Each row below holds a small network's activations on one input, seen along a few directions.
In each table, some parts of the input vary, and every possible input appears once, in random order.
Descriptions start from the smaller parts, as in this example, which fits no table here: one of 6 places along a line, together with either a single point or one of 11 places around a ring or (one of 2 separate values, together with one of 8 places around a ring).
Shared parts are said once, and a part with two or three values counts as separate values.

Other details of the inputs shift rows strongly along three fixed directions, in all tables alike. That doesn't count.

A family of inputs:
x1: [  6  21 -20   6  26  12  20  -4  28  -9 -18]
x2: [  3   8 -11   3   7   4  14 -11  18  -7  -7]
x3: [-11   2  -2 -19  12  13  19  20   2  -2  38]
x4: [  0 -10  17  10 -33   8 -16   8  -9  -4  13]
x5: [ 16 -12  17  16 -45  -7 -36 -10  -9  -3 -18]
x6: [  9  27 -31  -5  20   7  15 -13  32 -16 -41]
x7: [ -9  -6  15  -7 -16  14  -5  29 -11  -2  42]
x8: [  5 -14  16   8 -48  -9 -26 -15 -11   2 -23]
x9: [  4 -22  -4  25  55 -36  -2   3 -29  24  -2]
x10: [-10  -9  18  -9  -8  11   0  23 -11   4  40]
x11: [ 21 -22  21  34 -54 -19 -48 -28 -16   1 -39]
x12: [-16  -7  13 -23 -15  24   6  32 -16  -3  54]
x13: [ 17 -27  21  25 -50 -22 -38 -35 -18   4 -34]
x14: [  0  32   0  14  25 -34 -12 -73   7  19 -30]
x15: [ -7 -23  -4  18  45 -30   4   1 -35  27  -9]
x16: [-16  -7  14 -24 -15  22   7  30 -13  -2  55]
x17: [  9  29 -18 -16 -18  15   7  -8  37 -18 -30]
x18: [  7  17 -41  12  75 -27  33 -18  22  10 -46]
x19: [  4  23 -25 -12  17  12  14  -1  23 -14 -24]
x20: [ 16  24 -17  -7   1  14   3  -4  31 -15 -27]
x21: [-19 -10  14 -14 -17  19   2  23 -17  -3  36]
x22: [ -7  17  -4 -39 -11  26   8  26  12 -16  25]
x23: [ -8 -26  -4  27  51 -27  13  -9 -28  23   2]
x24: [ -3   6   0 -17 -19  12  -2  12   1  -4   2]
x25: [  3  25 -18  -2  -6   8  18 -16  40 -14 -27]
x26: [ -2  21 -21   1   8  12  22  -7  27 -10 -23]
x27: [-14 -13  13 -24 -10   9  -6  29 -26   2  36]
x28: [-2  7  3 -5 -6 18  5 12  9 -6 13]
x29: [ -5  -4  14 -27  -9  11  -9  41 -14   0  52]
x30: [ -1  19 -33   9  54  -7  34 -17  31  -5 -28]
x31: [  5   8   0 -15  -4  16  -3  17   4  -6   7]
x32: [  3  26 -16  -5 -17  20  13 -15  40 -24 -25]
x33: [  2   8   6  -3 -23  11  -3   9  15 -11  15]
x34: [  1 -25  21  31 -47 -20 -23 -32 -14   8 -29]
x35: [-12 -24  -5  21  56 -20  17   3 -32  23  14]
x36: [ 13 -15  17   6 -46  -8 -27 -19  -8  -2 -15]
x37: [  6  21 -20   7  24   6  17   0  29 -10  -9]
x38: [-15 -27  -4  31  55 -33  16  -5 -33  31  -4]
x39: [ -3 -19  -6   2  53 -24  11   8 -26  20  16]
x40: [ 12  29 -24 -19  -2  24  11   0  32 -22 -18]
x41: [ -4 -12  19 -21  -7   6  -9  30 -19   7  42]
x42: [-13  10  -1 -20 -12  27  12  17   9 -13  22]
x43: [ -1  31 -21 -11  -7  22  22  -4  40 -18 -17]
x44: [-10  -8  15 -23 -27   7  -8  23 -16   4  28]
x45: [ 12 -26  28  38 -48 -18 -33 -35 -10   5 -30]
x46: [-12 -10  11 -23  -8   7  -5  24 -21   1  31]
x47: [ -1 -29  -7  23  60 -36   5  -5 -38  27  -6]
x48: [ -7  17  -3 -40 -11  25   8  26  13 -16  26]
x49: [ 14  19 -19  -5  24   4  10  -2  25  -6 -21]
x50: [  7   5   6 -15 -14  10  -7  12   7  -5   9]
x51: [ -9  -7  22 -15 -22  15  -4  24  -7  -1  42]
x52: [ -3 -13  20 -17 -16   9 -14  28 -22   5  35]
x53: [  4 -28  25  33 -52 -20 -30 -40 -12   1 -33]
x54: [ 11  25 -15   4   0  16  12 -13  39 -16 -26]
x55: [ 15  23 -20  -4  12   7   4   3  27 -12 -18]
x56: [-27 -33  -3  17  87 -38  29  19 -48  42  34]
x57: [-3 -2  0  9 11  2  4 13 -4  1 14]
x58: [ 13  28 -16   4 -10  14   7  -9  44 -21 -20]
x59: [  5   8  35   7 -39 -38 -55 -68 -26  21 -19]
x60: [-14 -29  -4  30  59 -33  14  -9 -32  25  -2]
x61: [ 20 -21  19  32 -39 -27 -40 -28 -11   4 -34]
x62: [  3   6  -4 -19  -6  13   1  11   3  -7  10]
Description of these inputs: one of 2 separate values, together with either a single point or (one of 5 places along a line, together with one of 6 places along a line).
Changing only the choice among 2 separate values turns x40 into x35. The same change can be made to x47. Which row results?
> x12
Changing only the choice among 2 separate values turns x51 into x41. The same change can be made to x30. Which row results?
> x48
Change only the place on the line of 6 in x33. List by row number the other rows that result.
> x4, x7, x37, x57, x58
Change only the choice among 2 separate values in x1. List by row number the other rows that result.
> x31
Change only the choice among 2 separate values in x29. List by row number the other rows that result.
> x33
Change only the place on the line of 5 in x53. List by row number the other rows that result.
> x2, x10, x56, x58

A family of inputs:
x63: [  2 -29 -14  56  82 -53  15 -13 -19  33  -8]
x64: [-17 -39  10  18  -8 -29  -6  -7 -28  19  -5]
x65: [ -2  26 -23   8   9   7  33  -7  43 -19 -19]
x66: [  9  30 -10  -6 -31  30  22 -17  57 -31 -26]
x67: [-10 -34  24   0 -34  -7 -10  -4 -21  11  -1]
x68: [  8 -28  17  20   1 -31 -26   7 -24  12   1]
x69: [-23   1   0 -25  -2  21   9  25 -16   5  19]
x70: [-15  -8  -5 -40  22   3  17  55 -23   7  59]
x71: [ 19  -8 -20  50  63 -33  16 -33  15  17 -40]
x72: [-32  -4   2 -42  10  23  16  37 -23  -1  55]
x73: [-18   5  34 -18   9 -33 -24 -24 -39  38  48]
x74: [ -5  -3   6 -51  -9  22  10  49 -11  -1  51]
x75: [ 31   6  21  -1 -77  14 -38 -12  29 -25 -31]
x76: [ -2 -18  27  26 -58  -2 -25 -34 -13  -9 -14]
x77: [  4 -19  15  -8 -34  -6 -26  -6 -29  -2   0]
x78: [ 13  33 -32 -15  16  13  13  -1  21 -11 -35]
x79: [ -2 -11  26  28 -61   4 -25 -24 -14  -1 -22]
x80: [ 13  40 -18 -19   6  29   1  18  32 -19 -12]
x81: [  1  17 -25   3  53  11  22   4  17  -4  16]
x82: [  7  38 -19  -5   2  35  11   7  37 -15  -1]
x83: [ 19   6 -17  20  41 -18  -6 -19   8  -3 -37]
What do these inputs look like to the network?
> either a single point or (one of 4 places along a line, together with one of 5 places around a ring)
A walk changes only the place on the ring of 5. It starts at x78 and steps to x69. List the rest of the walk in order.
> x79, x82, x80

A family of inputs:
x84: [ -4   3   2 -26   1   7   3  28  -4   1  31]
x85: [ 15  -4  25  15 -79  10 -31 -27  15 -16 -21]
x86: [  0 -16   8  -4   8 -13  -7   7 -22  10  17]
x87: [ -8  -9   6 -18  11   7  -1  24 -26   7  30]
x88: [  9   9  12 -20 -62  26 -22   0   8 -19  -5]
x89: [  4  11 -28  20  39  -5  25 -21  21  -2 -40]
x90: [-18  -9   4 -14  16   3  17  33 -14   8  46]
x91: [  6  24 -20   6  22   6  21  -5  36  -8 -17]
x92: [ 12   4   9   7 -68   9 -16 -25  26 -20 -27]
x93: [ -7  13   6 -36   1  22   4  44   0  -2  50]
x94: [-14 -19   3   4  20  -7  12   5 -19  10  15]
x95: [-18  -5   6 -20  -4  15  13  26  -7  -2  35]
x96: [  1  11 -24  13  31   1  23 -12  18  -3 -29]
x97: [ -5  -4  -6  12  43 -10  18   6  -3  11  11]
x98: [ 11  29 -26 -14  25  18  13   7  27 -17  -8]
x99: [  5  24  -1 -32 -50  28  -7   7  28 -24  -4]
x100: [  1 -50  32  39 -31 -34 -28 -27 -40  19  -7]
x101: [-17 -13  11 -10   9  15   7  34 -23   3  52]
x102: [ -5 -16   6  -1  15  -9  -5  13 -30  15  12]
x103: [-16 -22   4   4  27 -10  13  10 -24  14  20]
x104: [ 10   9 -14  25  21 -11  10 -22  23   0 -33]
x105: [  4   7 -23  17  35 -14  23 -15  20   1 -26]
x106: [  6  23 -23 -17  19   8  16  -3  26 -12 -18]
x107: [ 14  22   0 -13 -48  23 -18   1  25 -23 -14]
x108: [ 11  17   0 -15 -30  22 -13   6  16 -19  -1]
x109: [ 11  -3  12  17 -70  11 -22 -34  14 -17 -40]
x110: [ -1 -46  23  40  -6 -38 -18 -25 -38  23  -9]
x111: [ -1 -29  21  35 -22 -19 -22 -12 -25  11 -10]
x112: [-10 -21  12  -3  12 -10  -8  20 -38  19  21]
x113: [-11  -8   9 -23  -3   2  -2  28 -19   7  30]
x114: [ -8 -50  29  39 -23 -37 -24 -23 -44  23 -14]
x115: [ -4 -38  17  43  -6 -31 -16 -23 -35  22 -25]
x116: [  0 -15  -2  13  39 -19  -4   7 -26  15   4]
x117: [ -2 -33  16  37 -18 -31 -16 -28 -22  15 -29]
x118: [  6  24 -19 -24  15  12  15  11  25 -11   3]
x119: [ -4   4   4 -22  15   7   3  32  -7   5  37]
x120: [  3  24   3 -44 -54  39  -6  15  26 -29  13]
x121: [  4  25 -26 -18  24   7  19   2  27 -10 -16]
x122: [ 13  22   9 -24 -54  28 -17   5  27 -22   4]
x123: [ -9  43 -16  12  40 -24  11 -73  23  13 -33]
x124: [ 17  11  13 -11 -54  17 -25  -9  18 -18  -7]
x125: [ 14  22   6 -22 -46  26 -15   3  27 -22   2]
x126: [ 10  11 -20  11  35 -11   5  -4   9   2 -26]
x127: [  3   9 -22  23  38  -6  18 -12  16  -2 -27]
x128: [  9  15   0 -21 -34  14  -8   4  20 -15   0]
x129: [  8  19 -29  -2  42   0  18  -5  16  -2 -28]
x130: [ 11   5  11  17 -68  13 -23 -21  21 -20 -30]
x131: [-20  15  18 -18  28 -25 -11 -26 -34  29  33]
x132: [  4  12 -22  20  33  -1  18 -12  20  -6 -25]
x133: [  7  15 -29  17  32   2  24 -24  27  -8 -42]
x134: [  9 -38  17  55   7 -41 -19 -40 -26  22 -31]
x135: [ -7 -42  32  24 -44 -19 -26 -17 -35  12  -3]
x136: [ -9  -6   5 -28  15   5   5  34 -18   6  47]
x137: [  9  23 -27  -3  27   3  14  -6  22  -5 -32]
x138: [-4  4 -2 -2 18  8 14 12  7  0 19]
x139: [ -9   0  10 -34 -11  12  -1  40 -11   1  48]
x140: [  1   3  -1 -11  23  -1   3  19  -4   7  21]
x141: [  8  14 -28  25  40  -4  20 -20  25  -7 -36]
x142: [ -8  -6 -10   2  37  -8  22   9  -3   8  15]
x143: [-10  -1   4 -22  17  11   1  41 -20   4  46]
x144: [-13 -12  15 -28  -9   8  -5  30 -25   5  41]
x145: [-13 -14   0   8  19  -4  10   9 -19  12  10]
What do these inputs look like to the network?
> one of 2 separate values, together with either a single point or (one of 5 places around a ring, together with one of 6 places along a line)
Changing only the choice among 2 separate values turns x103 into x106. The same change can be made to x109. Which row results?
> x88
Changing only the choice among 2 separate values turns x119 into x104. The same change can be made to x108. Which row results?
> x141
Change only the choice among 2 separate values in x117. List by row number the other rows that result.
> x113
A walk changes only the place on the line of 6. It starts at x126 and steps to x107. List the rest of the walk in order.
> x143, x116, x108, x98
Change only the place on the ring of 5 in x122. List by row number the other rows that result.
> x116, x118, x129, x144
Change only the place on the ring of 5 in x132. List by row number the other rows that result.
> x89, x135, x138, x142

A family of inputs:
x146: [ 32   5   7 -34 -32 -18 -66  -7 -17   9 -16]
x147: [ 15 -36  19  38 -69 -21 -30 -38  -5   3 -64]
x148: [ -5  13  -8 -12  10  -6  15 -19  11   5 -14]
x149: [  3 -21  23 -13 -73  19 -17  19   7 -21  25]
x150: [ -5  37 -27  -4  74   7  27  -4  19   2  -2]
x151: [  2   7  -3  13  20 -31   3 -27  15   9 -23]
x152: [ -4  35 -29  -6  77   9  30  -9  19  -1   1]
x153: [  9  26 -11   9 -36   2 -13 -58  25 -19 -57]
x154: [-17 -36  13 -20  -8  10  11  38 -33   8  46]
x155: [ -6 -15  20  16  22 -27 -10  -3 -34  29  30]
x156: [ -2  25 -39  27  72 -32  21 -46  12  14 -62]
x157: [-16  27 -39 -30  47  35  46  43  17 -17  21]
x158: [-15 -13  22  14  25 -14 -15  -1 -39  26  23]
x159: [-15 -31  19  -9  -5  -2   2  48 -21   8  51]
x160: [-11  19 -35 -37  43  29  53  43  28 -10  18]
x161: [-13 -34  17 -11  -6   1   3  45 -21   4  55]
x162: [ -8  24 -33 -16  69  -8  43 -12  19   8 -10]
x163: [ 47  -3  12 -23 -46  -5 -51  21 -12 -15 -33]
x164: [-13 -24  19   3  18 -33  -5  -3 -27  22  30]
x165: [  8  36 -24 -20  -2  55  21  20  47 -38   0]
x166: [-23 -17  11   4  19 -20  -7  -8 -48  23  19]
x167: [ 13  45 -26 -21 -11  45  23  31  60 -31   4]
x168: [ -5 -15  19  15  23 -25  -9  -4 -34  26  33]
x169: [-11  -8  19 -12 -71  29 -19  25 -12 -15  11]
x170: [  7  17 -10  -9 -62  37  -4  -6  30 -37 -29]
x171: [ 25  19  -4   2 -62  32  -9  -4  44 -35 -15]
x172: [-10  18 -36 -37  46  30  55  41  28 -12  19]
x173: [ -7 -23  19  -1  -4   8  -2  47 -27   9  57]
x174: [  0   6  -4   5   3  24   4  20  10 -10  -1]
x175: [ 10  17  -4  21  20 -19  -2 -26  11  11 -18]
x176: [  6 -47   0  73  14 -53 -19 -46 -40  24 -73]
x177: [-23 -15  12   4  18 -20  -8  -4 -47  24  18]
x178: [ -1  -9  28  -5 -69  39 -26  24  -5 -19  20]
x179: [ 13  -1 -15  43  25 -51   1 -75  11  20 -90]
x180: [-11 -26  19   4  19 -33  -4  -6 -29  21  31]
x181: [-13 -17  21  14  26 -14 -14  -7 -41  23  24]
x182: [ 27  30  -2  16 -38  -1 -16 -53  40 -17 -41]
x183: [ 24  20  -3   2 -61  32  -8   0  45 -33 -16]
x184: [  2  -2  -7  -5  -6   6  12  20  23 -13   6]
x185: [  4   6  -4  11  18 -28   4 -28  16   6 -20]
x186: [  1 -12  28  -3 -66  36 -26  19  -7 -19  19]
x187: [-16 -27  15  -4  18 -25   3 -10 -40  27  22]
Changing only one part turns x162 into x172. The same change can be made to x177. Which row results?
> x176
What do these inputs look like to the network?
> one of 2 separate values, together with either a single point or (one of 4 places along a line, together with one of 5 places around a ring)
A walk changes only the place on the line of 4. It starts at x158 and steps to x150. List the rest of the walk in order.
> x181, x152
A walk changes only the place on the line of 4. It starts at x182 and steps to x168. List the rest of the walk in order.
> x155, x175
